Each row below holds a small network's activations on one input, seen along a few directions.
In each table, some parts of the input vary, and every possible input appears once, in random order.
Descriptions start from the smaller parts, as in this example, which fits no table here: one of 5 places around a ring, together with either a single point or one of 11 places along a line or (one of 2 separate values, together with one of 6 places along a line).
Shared parts are said once, and a part with two or three values counts as separate values.

Other details of the inputs shift rows strongly along two fixed directions, in all tables alike. That doesn't count.

Rows:
r1: 7 -9 12 20 37 -25 35 -2 21 14 -4
r2: 5 -6 -30 -1 -50 2 1 -8 -41 -8 -4
r3: -13 -21 5 15 32 -16 40 -18 5 21 28
r4: 20 5 -11 -7 -44 3 8 -5 -34 -26 -14
r5: 22 1 -30 -11 -36 14 -1 -10 -33 -30 6
r6: -1 -5 -26 -9 -49 12 8 -9 -48 -12 11
r7: 15 -2 -53 8 -29 8 -7 5 -34 -16 -18
r8: -4 16 34 -27 -3 10 -50 7 37 -3 -9
r9: 11 2 -38 5 -38 -4 -4 7 -38 -3 -32
r10: -6 -6 -1 28 42 -24 38 -1 10 14 -6
r11: -3 -1 -24 3 -46 4 -4 -1 -41 -19 0
r12: -18 -19 -8 21 41 -14 35 -4 5 33 11
r13: -25 12 27 -24 -2 27 -57 22 39 9 5
r14: -8 17 26 -15 9 13 -49 25 40 -1 -31
r15: 15 33 44 -13 20 50 -61 11 20 2 10
r16: 9 -2 -9 2 16 1 -6 3 16 -3 6
r17: 0 -6 5 25 35 -26 42 -4 12 11 5
r18: -4 -18 0 15 33 -20 37 -8 10 29 13
r19: 8 7 -23 9 -46 -2 5 -4 -37 -26 -12
r20: 10 11 -13 -5 -44 5 7 -5 -36 -29 -6
r21: -14 13 40 -41 -3 26 -48 6 34 0 9
r22: 8 -11 19 16 34 -24 37 -13 19 6 2
r23: -30 15 24 -19 9 23 -62 27 35 3 -11
r24: -10 -16 1 22 36 -22 39 -3 4 18 18
r25: 4 4 9 -4 8 -9 -8 6 18 10 -9
r26: 10 -16 0 15 45 -16 33 -19 21 4 24
r27: -22 13 23 -24 7 22 -61 23 39 14 -15
r28: 11 -11 16 3 32 -24 46 -21 7 12 15
r29: 2 -1 -22 -6 -46 7 8 -5 -49 -23 7
Description of these inputs: either a single point or (one of 4 places along a line, together with either a single point or one of 6 places around a ring).
Start at r23 and move only the place on the line of 4, one step at a time. The first step leads to r24. Which rows follow, in order? -> r11, r29
Change only the place on the ring of 6 in r27. List by row number the other rows that result. -> r9, r10, r12, r14, r23
Change only the place on the ring of 6 in r8. List by row number the other rows that result. -> r2, r3, r11, r19, r22

Rows:
r30: -14 3 13 -22 7 20 -37 4 20 0 10
r31: 2 4 -29 -1 -31 10 -13 8 -21 -8 -6
r32: 0 10 -9 -6 -36 15 -11 1 -29 -9 4
r33: -7 10 14 -19 4 16 -36 4 23 0 10
r34: -5 -20 -22 16 22 -10 37 -6 -10 14 11
r35: -15 -3 14 -6 18 -7 -5 6 36 -1 1
r36: -11 -3 19 -11 18 -8 -7 -4 33 -5 10
r37: -18 0 30 -12 22 13 -9 1 19 11 18
r38: 4 6 -17 7 -32 4 -19 12 -24 -3 -18
r39: -22 6 11 -11 6 14 -33 15 14 12 -8
r40: 10 -7 6 17 15 -10 41 -18 -10 4 10
r41: 8 -10 5 19 14 -12 38 -12 -12 8 19
r42: 10 -16 -16 25 19 -16 36 -6 -5 9 9
r43: -1 3 17 -1 27 5 -12 3 35 2 -4
r44: 11 -5 -8 22 23 -25 40 -4 -11 9 -11
r45: -21 9 19 -11 -3 -1 -32 15 27 -1 -15
r46: 15 -12 -10 17 20 -14 38 -21 -7 2 9
r47: 11 -5 -15 -20 -47 0 -7 -4 -22 4 -14
r48: 6 -9 -9 28 20 -20 37 -9 -10 13 -9
r49: -3 8 -23 3 -32 6 -15 10 -27 1 -14
r50: 8 8 24 -13 28 1 -11 -2 31 -4 3
r51: 14 2 -20 -1 -33 8 -15 -2 -25 -15 0
r52: -16 1 33 -10 13 -5 0 -1 26 -3 12
r53: 17 8 -23 -3 -28 5 -7 8 -20 -20 -20
r54: 16 13 -4 -7 -34 8 -1 0 -30 -21 -9
What is each input in this table made of? -> either a single point or (one of 4 places along a line, together with either a single point or one of 5 places along a line)
Change only the place on the line of 5 in r37. List by row number the other rows that result. -> r32, r40, r41, r54
Change only the place on the line of 5 in r43. List by row number the other rows that result. -> r31, r34, r42, r53
